A small network was trained on invented records. Each row is its activation on one of them, seen along a few directions.
After each row come some of the record's fields: MILUV, PIDA, GETAN, TASEZ, DOKE, MUNA, TASA, ROK.
A field that a record lacks is left out.
Other fields move the rows too, some of them a lot.
In the rows, 500 means zero.
Random noise pushes rows far along 21 fixed directions. That doesn't count. These rows show it; they differ only by the noise:
[596 566 617 555 605 444 378 670 493 435 408 311 513 530 415 610 505 544
 468 414 628 472 482 483 795 731 642 542 589 537 458 277 279 581 457 372]
[314 479 683 653 363 793 549 828 468 692 311 472 569 760 718 513 338 288
 301 340 691 488 784 178 401 441 451 563 522 347 442 567 518 535 371 535]
[398 466 572 401 515 658 468 617 470 439 504 265 711 664 643 461 463 606
 495 539 356 465 593 471 378 328 430 520 447 364 556 725 493 569 420 465]
[377 508 441 266 238 448 340 402 524 573 379 527 554 346 611 475 303 301
 572 479 559 570 607 503 389 768 351 603 508 502 349 415 698 366 557 606]
[284 514 437 622 442 277 330 615 584 408 319 532 278 565 452 420 551 376
 643 435 540 722 750 724 588 661 495 443 419 678 555 512 248 723 472 612]
[438 573 455 622 598 407 428 478 429 547 441 694 901 385 629 324 519 581
 704 375 398 349 275 611 578 694 392 487 614 317 532 314 334 461 461 408]
[636 440 570 520 600 345 561 349 595 505 734 595 241 492 348 606 573 310
 497 426 482 527 477 624 608 629 508 437 335 803 658 444 513 645 728 300]
[680 338 112 680 135 767 311 535 610 417 483 481 381 171 392 539 206 641
 673 457 474 389 352 392 676 685 694 537 548 393 534 521 510 408 557 502]
[509 830 679 347 761 320 671 466 432 567 635 388 454 403 414 374 661 554
 134 575 640 351 450 602 573 604 424 553 355 585 631 509 661 348 394 265]
[400 601 271 588 692 255 165 620 303 476 424 807 744 612 338 537 569 119
 491 519 619 452 833 600 392 881 653 500 414 815 640 390 426 505 904 554]
[432 574 417 761 397 696 460 828 397 396 390 376 527 593 377 198 466 601
 416 475 348 305 540 598 695 361 598 669 403 390 602 711 358 456 347 521]
[547 272 371 769 108 694 530 387 653 512 639 555 437 464 599 486 402 470
 734 408 347 432 470 523 445 329 561 531 400 445 563 583 485 526 711 272]
[514 431 635 527 422 556 494 370 492 466 692 482 633 331 693 261 434 412
 726 500 490 705 493 512 373 611 516 351 512 462 528 448 826 456 497 613]
[400 422 382 300 272 457 495 322 441 671 677 722 455 603 416 636 605 350
 375 443 460 508 632 556 440 378 535 431 393 550 509 486 454 226 603 272]
[500 389 281 351 383 491 353 495 499 586 496 597 616 513 512 729 481 418
 542 492 581 575 576 488 451 553 438 604 655 522 503 352 420 486 644 459]
[621 385 350 528 382 590 372 287 468 316 300 260 380 630 506 608 634 496
 392 300 805 646 270 306 729 317 561 674 531 675 253 282 321 578 452 321]
[593 397 587 478 544 464 547 556 560 550 446 522 276 669 381 589 415 294
 470 641 298 443 681 385 367 359 509 380 330 495 401 694 382 597 463 437]
[316 457 443 212 400 435 412 636 561 456 600 278 683 626 418 558 855 634
 388 518 391 550 629 527 606 342 512 664 607 596 559 324 295 426 161 527]
[610 432 373 805 703 337 399 303 461 484 387 587 475 559 369 609 549 494
 780 513 552 576 602 465 343 553 724 426 539 528 480 262 279 610 551 605]
[640 455 224 544 324 478 380 501 438 522 326 532 539 381 419 554 393 525
 579 662 561 601 457 564 431 537 564 426 592 322 440 528 457 240 597 301]
[536 427 259 401 305 771 539 339 420 694 654 378 520 394 275 477 516 495
 299 316 570 431 400 395 460 414 473 700 528 476 610 369 669 183 225 515]
[521 458 462 301 570 520 393 532 410 479 542 557 377 580 435 457 475 327
 409 368 490 555 425 563 715 469 366 408 455 564 449 556 283 682 404 440]
[352 415 636 534 451 213 616 170 712 309 581 467 260 496 715 571 760 775
 642 568 391 679 539 444 514 387 517 630 441 807 491 512 642 612 620 607]

[536 688 510 222 849 298 498 590 383 532 384 702 432 621 408 522 567 327
 406 623 696 598 578 625 588 504 364 518 611 449 351 221 273 660 348 768] : <PIDA:peref TASEZ:zuze DOKE:seke MUNA:sapot TASA:gal>
[618 617 543 607 471 346 333 373 352 322 633 532 470 363 519 217 626 433
 627 627 647 622 564 545 604 440 890 414 583 578 241 220 437 473 503 572] : <MILUV:kuni PIDA:tepu GETAN:nazat TASEZ:seniz DOKE:seke MUNA:depad TASA:vimir ROK:sopa>
[418 547 835 495 654 433 603 339 290 547 678 476 414 589 543 454 559 712
 475 277 545 653 468 563 750 516 585 470 601 486 489 377 530 440 418 578] : <PIDA:tepu TASEZ:zuze DOKE:seke MUNA:depad TASA:gal>
[322 407 661 575 420 635 557 432 348 571 395 635 714 870 671 661 610 515
 390 132 595 537 430 316 672 399 535 625 609 482 402 278 427 382 578 467] : <MILUV:lizop PIDA:tepu GETAN:dun TASEZ:zuze DOKE:seke MUNA:sapot TASA:gal ROK:dulid>
[225 650 605 592 495 375 528 587 399 647 378 427 484 434 480 470 508 678
 352 343 580 534 639 549 590 803 417 768 610 600 644 514 687 289 457 672] : <MILUV:kuni PIDA:peref TASEZ:seniz DOKE:seke MUNA:depad TASA:vimir ROK:sopa>
[522 731 519 504 609 469 529 569 584 427 158 245 692 407 690 399 398 702
 542 724 628 363 427 455 355 502 374 683 552 241 366 454 530 547 342 497] : <PIDA:tepu GETAN:gered TASEZ:seniz DOKE:bibul MUNA:sapot TASA:vimir>
[693 399 743 546 525 515 519 372 510 358 567 420 584 520 660 554 394 504
 740 554 406 564 403 498 489 499 565 581 569 512 382 422 669 621 834 480] : <MILUV:kuni PIDA:tepu GETAN:gered TASEZ:seniz DOKE:bibul MUNA:depad TASA:vimir ROK:sopa>
[561 436 618 393 513 538 482 716 515 424 128 276 453 718 368 796 372 511
 382 620 535 704 590 405 496 642 542 475 502 495 461 599 658 341 558 590] : <MILUV:lizop PIDA:gis GETAN:dun TASEZ:zuze DOKE:seke MUNA:sapot TASA:vimir ROK:dulid>
[457 412 361 401 348 638 543 431 487 514 340 637 272 500 640 503 363 414
 346 520 615 606 488 270 410 337 316 553 469 503 343 732 682 492 517 638] : <MILUV:kuni PIDA:gis TASEZ:seniz DOKE:bibul MUNA:depad TASA:vimir ROK:sopa>
[734 459 547 426 596 422 627 359 685 502 607 483 430 457 491 773 561 594
 588 639 667 683 398 556 471 532 600 265 553 419 590 250 462 527 530 252] : <MILUV:lizop PIDA:tepu GETAN:nazat TASEZ:seniz DOKE:seke MUNA:depad TASA:vimir ROK:dulid>
[498 522 487 294 608 482 444 333 302 531 558 530 597 514 575 486 497 603
 495 515 551 690 415 574 472 408 433 383 605 414 462 544 551 398 491 502] : <MILUV:kuni PIDA:tepu GETAN:dun TASEZ:seniz DOKE:seke MUNA:sapot TASA:vimir ROK:sopa>
[318 531 450 583 513 324 563 409 713 556 586 315 671 441 538 437 756 399
 564 473 492 494 562 703 164 554 238 644 361 753 796 498 627 611 527 367] : <MILUV:tef PIDA:gis GETAN:dun TASEZ:zuze DOKE:seke MUNA:depad TASA:vimir ROK:dulid>
[586 483 705 679 646 572 669 522 447 523 717 569 410 433 458 423 461 628
 622 459 428 567 482 547 588 559 614 463 593 442 646 461 661 527 521 751] : <MILUV:kuni PIDA:gis TASEZ:zuze DOKE:bibul MUNA:sapot TASA:gal ROK:sopa>
[591 488 413 506 630 747 546 382 540 529 627 402 525 464 348 483 409 390
 405 334 459 224 386 377 414 545 376 801 379 698 672 454 757 657 520 730] : <MILUV:lizop PIDA:gis GETAN:dun TASEZ:zuze DOKE:seke MUNA:sapot TASA:vimir ROK:dulid>
[587 555 519 412 409 745 480 549 451 447 668 230 470 553 496 341 360 388
 414 577 549 421 642 595 388 292 551 601 343 433 517 661 592 597 529 416] : <MILUV:kuni PIDA:tepu TASEZ:zuze DOKE:bibul MUNA:depad TASA:gal ROK:sopa>
[568 565 415 261 721 497 567 408 428 509 715 470 567 555 325 594 695 438
 231 534 485 243 491 439 447 405 418 788 427 708 597 409 571 548 530 535] : <MILUV:lizop PIDA:peref TASEZ:seniz DOKE:seke MUNA:depad TASA:vimir ROK:dulid>
[660 461 474 458 599 491 551 523 580 517 587 414 286 330 216 479 345 465
 610 576 343 542 495 656 466 659 454 427 432 527 665 579 633 562 412 681] : <PIDA:gis GETAN:gered TASEZ:zuze DOKE:seke MUNA:sapot TASA:vimir>
[308 557 582 444 245 679 654 535 608 627 441 590 653 651 688 524 476 346
 414 321 742 538 535 609 468 523 350 663 428 405 613 273 702 378 601 414] : <PIDA:tepu GETAN:dun TASEZ:seniz DOKE:bibul MUNA:sapot TASA:vimir>
[445 583 413 323 588 466 458 638 461 465 467 393 636 517 426 600 537 677
 375 734 510 515 622 508 394 556 557 344 441 375 630 656 547 263 395 446] : <MILUV:tef PIDA:tepu TASEZ:seniz DOKE:seke MUNA:depad TASA:vimir ROK:dulid>
[552 595 706 537 611 410 793 358 600 612 719 547 499 488 709 485 656 489
 333 536 521 234 414 371 425 330 327 705 444 576 502 476 607 613 581 232] : <MILUV:lizop PIDA:tepu TASEZ:zuze DOKE:bibul MUNA:depad TASA:gal ROK:dulid>
[320 580 768 232 546 232 504 253 441 467 545 445 284 454 768 733 496 928
 583 502 700 961 534 649 628 648 556 141 617 402 436 575 557 400 601 400] : <PIDA:tepu GETAN:dun TASEZ:seniz DOKE:seke MUNA:sapot TASA:vimir>
[417 546 644 194 425 479 540 529 791 365 176 458 702 558 615 467 463 339
 514 479 384 410 285 529 530 674 227 576 336 465 375 327 544 548 398 498] : <MILUV:kuni PIDA:gis GETAN:nazat TASEZ:zuze DOKE:bibul MUNA:depad TASA:gal ROK:sopa>
[451 408 350 463 358 623 449 427 581 444 771 844  79 438 602 457 480 356
 457 395 652 636 561 389 632 350 648  77 367 566 478 648 304 763 463 480] : <MILUV:kuni PIDA:tepu GETAN:nazat TASEZ:zuze DOKE:bibul MUNA:depad TASA:gal ROK:sopa>
[463 408 350 293 567 488 639 243 633 433 237 425 650 666 458 802 646 746
 418 620 449 528 370 319 294 419 432 656 441 481 550 372 708 225 432 614] : <PIDA:peref TASEZ:seniz DOKE:seke MUNA:sapot TASA:vimir>
[407 630 490 575 663 362 574 523 501 640 607 456 578 315 575 373 634 615
 485 564 591 554 573 529 319 519 369 650 731 551 638 458 573 607 368 634] : <MILUV:kuni PIDA:peref GETAN:nazat TASEZ:zuze DOKE:seke MUNA:depad TASA:gal ROK:sopa>
[300 448 480 526 273 496 591 622 742 392 419 319 477 575 611 465 648 679
 623 681 425 698 727 605 350 276 456 759 549 553 616 511 606 549 414 771] : <MILUV:kuni PIDA:gis GETAN:nazat TASEZ:seniz DOKE:bibul MUNA:sapot TASA:vimir ROK:sopa>
[438 471 659 711 383 503 567 413 468 510 313 376 538 700 601 507 455 613
 720 526 514 701 658 616 336 305 587 681 617 397 416 390 549 457 609 690] : <MILUV:lizop PIDA:gis GETAN:nazat TASEZ:zuze DOKE:seke MUNA:depad TASA:gal ROK:dulid>
[699 323 259 327 563 687 387 582 393 182 685 596 710 589 447 467 738 544
 497 735 602 821 446 335 593 262 816 301 636 502 540 308 580 392 373 774] : <MILUV:kuni PIDA:tepu TASEZ:zuze DOKE:bibul MUNA:sapot TASA:gal ROK:sopa>
[524 492 475 545 650 737 522 474 357 667 662 561 364 651 408 700 210 645
 548 390 429 292 690 532 434 397 599 474 441 247 633 668 312 640 604 541] : <MILUV:kuni PIDA:tepu TASEZ:seniz DOKE:bibul MUNA:sapot TASA:vimir ROK:sopa>
[528 643 583 467 412 566 538 797 460 324 509 445 588 601 565 334 641 667
 401 721 537 525 498 685 743 224 676 472 529 313 454 512 369 406 461 374] : <MILUV:kuni PIDA:gis TASEZ:seniz DOKE:bibul MUNA:sapot TASA:vimir ROK:sopa>
[317 675 468 689 686 519 377 366 247 528 528 521 507 618 401 350 429 403
 457 296 563 254 769 529 395 621 652 766 329 686 561 473 567 576 658 843] : <PIDA:gis TASEZ:zuze DOKE:seke MUNA:sapot TASA:gal>
[576 498 603 861 601 538 720 582 520 663 546 570 492 416 469 421 531 505
 512 420 489 381 386 425 505 521 418 658 606 501 617 414 581 526 436 569] : <MILUV:tef PIDA:gis GETAN:gered TASEZ:seniz DOKE:seke MUNA:depad TASA:vimir ROK:dulid>
[505 436 425 349 573 435 410 357 449 684 674 597 641 539 398 500 542 220
 648 443 345 425 615 589 258 398 398 540 554 532 446 314 293 654 435 574] : <MILUV:kuni PIDA:peref GETAN:nazat TASEZ:zuze DOKE:seke MUNA:sapot TASA:vimir ROK:sopa>
[320 534 374 187 300 524  94 619 494 186 452 480 697 507 704 488 475 407
 520 487 625 613 607 521 679 693 636 399 444 650 379 476 447 582 676 538] : <MILUV:kuni PIDA:peref GETAN:nazat TASEZ:seniz DOKE:seke MUNA:sapot TASA:vimir ROK:sopa>
[573 431 389 507 588 558 618 648 662 464 468 566 423 576 357 663 468 581
 525 732 381 466 642 486 361 450 534 552 432 450 713 566 563 545 514 695] : <MILUV:kuni PIDA:peref TASEZ:seniz DOKE:bibul MUNA:depad TASA:vimir ROK:sopa>

Which values does each new row have?
[603 684 363 371 316 720 575 364 552 565 563 463 515 488 485 639 393 591
 461 552 824 380 533 640 404 383 711 515 426 162 471 198 432 339 564 295] : <MILUV:kuni PIDA:gis GETAN:nazat TASEZ:zuze DOKE:seke MUNA:sapot TASA:gal ROK:sopa>
[449 515 571 652 530 645 458 434 538 547 400 455 579 475 713 552 431 549
 527 290 610 232 471  73 492 517 540 667 588 442 259 302 374 709 372 649] : <MILUV:kuni PIDA:gis TASEZ:seniz DOKE:seke MUNA:sapot TASA:vimir ROK:sopa>
[509 451 560 651 431 433 618 424 599 449 457 650 427 573 531 546 593 453
 527 479 480 583 377 590 537 515 531 224 321 532 560 579 498 411 706 181] : <MILUV:lizop PIDA:gis TASEZ:seniz DOKE:seke MUNA:sapot TASA:vimir ROK:dulid>
[463 505 513 722 302 585 523 615 636 520 682 486 388 359 588 415 569 488
 472 374 614 403 557 398 655 524 635 497 481 557 550 444 430 582 419 374] : <MILUV:kuni PIDA:peref TASEZ:zuze DOKE:bibul MUNA:sapot TASA:vimir ROK:sopa>
[400 471 433 485 746 515 413 501 533 469 387 422 716 522 557 395 425 472
 631 333 369 445 330 599 431 641 144 473 425 524 694 653 439 786 430 508] : <PIDA:tepu TASEZ:seniz DOKE:bibul MUNA:sapot TASA:vimir>
[375 642 563 321 480 556 669 334 573 575 656 511 389 462 677 419 509 602
 546 335 635 452 414 805 581 353 236 689 501 350 531 332 381 775 425 535] : <MILUV:lizop PIDA:gis TASEZ:seniz DOKE:bibul MUNA:depad TASA:vimir ROK:dulid>
[367 603 717 470 505 314 578 688 563 538 432 647 510 523 486 196 560 229
 519 500 338 543 542 760 614 606 272 569 453 568 523 425 515 554 392 622] : <MILUV:kuni PIDA:tepu TASEZ:seniz DOKE:seke MUNA:sapot TASA:vimir ROK:sopa>
[572 549 474 386 828 316 447 285 376 539 382 763 618 502 493 683 457 473
 543 474 608 527 379 435 458 794 484 265 501 423 460 327 445 426 602 439] : <MILUV:kuni PIDA:tepu TASEZ:seniz DOKE:seke MUNA:sapot TASA:vimir ROK:sopa>
[730 586 462 591 765 645 583 264 385 413 623 455 451 515 569 441 375 585
 544 453 591 308 281 578 489 308 440 627 386 431 516 558 473 795 735 404] : <MILUV:kuni PIDA:gis TASEZ:zuze DOKE:seke MUNA:sapot TASA:gal ROK:sopa>
[631 465 454 637 445 465 428 587 319 571 613 436 601 301 507 311 574 537
 470 649 423 495 454 399 459 338 581 475 740 460 359 648 487 358 447 361] : <MILUV:kuni PIDA:gis TASEZ:seniz DOKE:seke MUNA:depad TASA:vimir ROK:sopa>
[766 317 382 502 461 599 492 323 458 337 467 475 582 520 405 504 605 553
 566 549 404 560 162 390 561 267 618 468 559 483 347 384 475 364 472 426] : <MILUV:kuni PIDA:gis GETAN:nazat TASEZ:seniz DOKE:bibul MUNA:depad TASA:vimir ROK:sopa>
[367 405 387 446 489 442 483 489 575 346 471 539 418 408 781 447 669 792
 474 612 511 678 435 194 575 300 401 534 702 595 404 655 517 652 270 773] : <MILUV:lizop PIDA:tepu TASEZ:zuze DOKE:bibul MUNA:depad TASA:gal ROK:dulid>
[627 570 620 833 723 321 455 633 304 614 325 803 597 584 600 482 402 276
 644 552 646 552 589 483 458 620 545 422 691 400 339 383 324 607 767 458] : <MILUV:kuni PIDA:tepu TASEZ:zuze DOKE:seke MUNA:sapot TASA:gal ROK:sopa>
[757 525 550 724 419 789 553 694 551 446 782 411 797 452 594 492 421 551
 685 609 612 366 513 590 491 463 739 657 626 309 678 243 635 548 767 432] : <MILUV:lizop PIDA:tepu GETAN:dun TASEZ:zuze DOKE:bibul MUNA:sapot TASA:gal ROK:dulid>
[651 511 565 839 715 618 626 719 487 377 513 736 501 619 511 346 585 381
 466 641 585 443 585 231 557 385 730 559 505 547 523 341 585 646 473 822] : <MILUV:kuni PIDA:tepu TASEZ:seniz DOKE:bibul MUNA:sapot TASA:vimir ROK:sopa>
[537 431 582 422 485 379 561 212 727 498 349  39 673 482 514 873 614 666
 560 559 566 560 431 374 171 640 471 535 435 586 526 383 732 275 540 236] : <MILUV:tef PIDA:gis GETAN:gered TASEZ:seniz DOKE:bibul MUNA:sapot TASA:vimir ROK:dulid>
[333 415 259 459 472 577 152 698 476 466 363 303 584 543 434 692 371 564
 526 398 536 586 688 508 459 692 525 425 574 590 645 708 331 594 538 545] : <PIDA:gis GETAN:nazat TASEZ:seniz DOKE:bibul MUNA:depad TASA:vimir>
